[[-5.98 -0.88 -2.68  3.37  2.51]
 [-6.81  2.09 -0.96 -1.05  1.60]] | -0.96

[-1.92  1.05 -4.76 -2.12 -3.08 -5.17] | -4.76

[ 2.53  1.40 -4.98  3.79 -4.72 -4.14 -5.93] | -4.98

[[-5.24 -5.87 -4.00  4.43 -2.55]
 [ 6.43  5.69 -1.19  5.56  5.03]] | -1.19

[ 6.37 -1.50 -5.55  5.26 -1.48 -1.87] | -5.55

[0.33 2.84 0.13 5.57 0.52 1.89 0.80] | 0.13

[-0.48  5.02 -1.23  1.63  0.60 -2.71 -0.64] | -1.23

[ 1.99 -0.90 -0.70 -5.49] | -0.70
---
array([ 6.45, -0.36, -5.39, -1.27, -0.44, -3.39]) ans = -1.27

array([[ 4.89,  5.07, -3.20,  4.31,  3.97,  4.43],
       [ 0.19,  3.47,  1.26, -4.11,  3.68, -2.71]]) ans = 4.31

array([[-1.67, -0.91,  0.07, -0.88,  0.29, -1.28],
       [-1.59, -1.54,  1.15, -0.82, -0.34, -0.64],
       [-5.47, -5.20,  4.43, -5.09, -5.85, -6.07]]) ans = -0.88

array([[6.06, 5.76, 5.00, 4.04, 5.88, 5.54],
       [5.56, 5.54, 5.88, 6.06, 6.10, 6.97]]) ans = 4.04

array([[ 0.10,  5.11, -4.70, -4.33,  0.08, -4.61],
       [ 0.14,  3.32, -3.41, -3.51,  0.17, -3.45]]) ans = -4.33

array([[-6.88,  1.77, -5.74, -2.03, -1.66, -4.56],
       [ 6.44, -1.25,  5.92,  2.67,  3.90,  6.10]]) ans = -2.03

array([-1.29,  5.78, -4.69, -2.63,  0.23, -0.73]) ans = -2.63

array([-4.13, -6.39,  3.61, -2.01,  2.40,  0.48]) ans = -2.01

array([-4.98, -0.92,  0.42,  0.01,  0.49,  1.22]) ans = 0.01

array([-2.36,  4.55,  1.66,  0.28, -2.50, -6.92]) ans = 0.28
---
[[-5.97  2.35 -5.87  2.27  0.63]
 [ 2.36 -0.74  2.47 -2.63  3.75]
 [-4.96  1.45 -4.79  1.45  0.31]] -> -4.79

[[-0.56  4.33 -1.47 -3.47 -4.54  3.42]
 [ 4.01 -0.71  3.77 -6.27 -2.02  5.05]
 [ 1.84  3.56  0.11 -3.06 -4.94  5.39]] -> 0.11

[[-4.53  4.25  5.33  4.16  1.71  1.90  5.01]
 [-6.49  3.35  3.88  1.76 -4.03 -1.91  4.45]
 [ 4.16 -2.73 -0.11  0.06  1.21  4.95 -0.20]] -> -0.11

[[-3.68 -1.11  4.45 -5.76  0.77 -0.01 -0.96]
 [-2.55  1.49  2.62 -5.23 -2.33 -2.76  0.75]
 [-2.32 -2.17  2.29 -5.65  1.11  0.52 -0.90]] -> 2.29

[[ 1.43 -1.43 -3.29  1.87  3.90 -1.45  4.65]
 [ 2.98 -3.32 -6.22  2.52  4.04 -2.35  4.65]
 [-1.07  1.95 -5.38  2.35  2.11 -1.07  3.00]] -> -5.38

[[-3.11  5.57 -4.69  2.92  0.85  3.69]
 [-2.80  3.03 -3.22  1.29  3.51  1.32]
 [-0.99 -1.76 -0.17 -1.76  1.12 -2.23]] -> -0.17
---
1.77	-3.14	-1.14	3.46	-0.99	-0.02	6.82
2.86	-0.16	-4.37	-2.87	6.15	0.80	-2.29
-> -3.14

-0.38	-6.61	-2.04	-1.61	-1.27
-2.08	-2.99	-2.36	-1.83	-3.28
1.27	-0.24	1.93	-3.33	2.10
-> -2.99

-2.00	2.36	-2.95	4.34	-0.48	1.82
-0.72	0.73	-0.34	-0.62	0.05	-1.81
-1.86	2.17	-1.17	-2.68	-0.05	-5.40
-> 0.73

0.93	-5.56	2.28	-1.89	0.68	2.12
3.33	-0.52	-0.28	-2.62	0.19	-1.45
-> -5.56

0.14	0.75	-3.68	1.97	-5.90	-6.94
1.01	0.73	0.44	2.66	-2.01	-0.43
-1.85	-2.24	-1.20	-3.14	-6.21	-3.42
-> 0.73

-6.51	0.28	-2.03	3.42
0.27	-0.48	1.55	-3.38
-2.09	-4.93	-2.31	2.19
-> -0.48

3.16	-1.40	0.71	-0.82	0.46	5.15
2.80	-2.19	0.53	0.66	3.95	5.73
3.06	-4.43	0.37	1.51	-2.61	5.69
-> -2.19

-0.18	-2.52	3.35	-0.90	-0.74	4.42	0.95
0.66	4.41	0.28	0.34	-0.17	-1.85	4.95
2.70	0.04	4.72	1.95	2.82	0.36	5.57
-> 4.41

-6.21	1.13	2.31	-1.51	2.35
3.74	0.10	-2.94	0.91	4.83
-1.23	-1.75	-1.79	-3.00	7.01
-> 0.10

-3.01	2.82	-2.54	0.56	-1.31	-1.40	3.76
-5.00	2.13	-1.92	1.34	0.73	-0.76	4.99
-> 2.82
---
[[-0.30  0.09 -2.12  0.18]
 [-0.76 -0.07  2.06 -0.21]
 [-0.92  0.11 -2.01  0.23]] --> 2.06, 0.23

[  6.3  -1.5 -11.0  10.1   4.7] --> 10.1, 6.3

[ 10.23   5.48  14.24 -12.18] --> 14.24, 10.23

[[-0.503  0.104 -0.011  1.652]
 [-0.298  0.080 -1.375 -0.116]
 [-0.194  0.025 -1.156 -0.159]] --> 1.652, 0.104

[ 0.15  0.13  0.10 -0.19 -0.11  0.16] --> 0.16, 0.15

[ 136.7 -172.9  -92.8  -55.9] --> 136.7, -55.9

[-0.525 -1.186  1.652  0.207  1.271] --> 1.652, 1.271
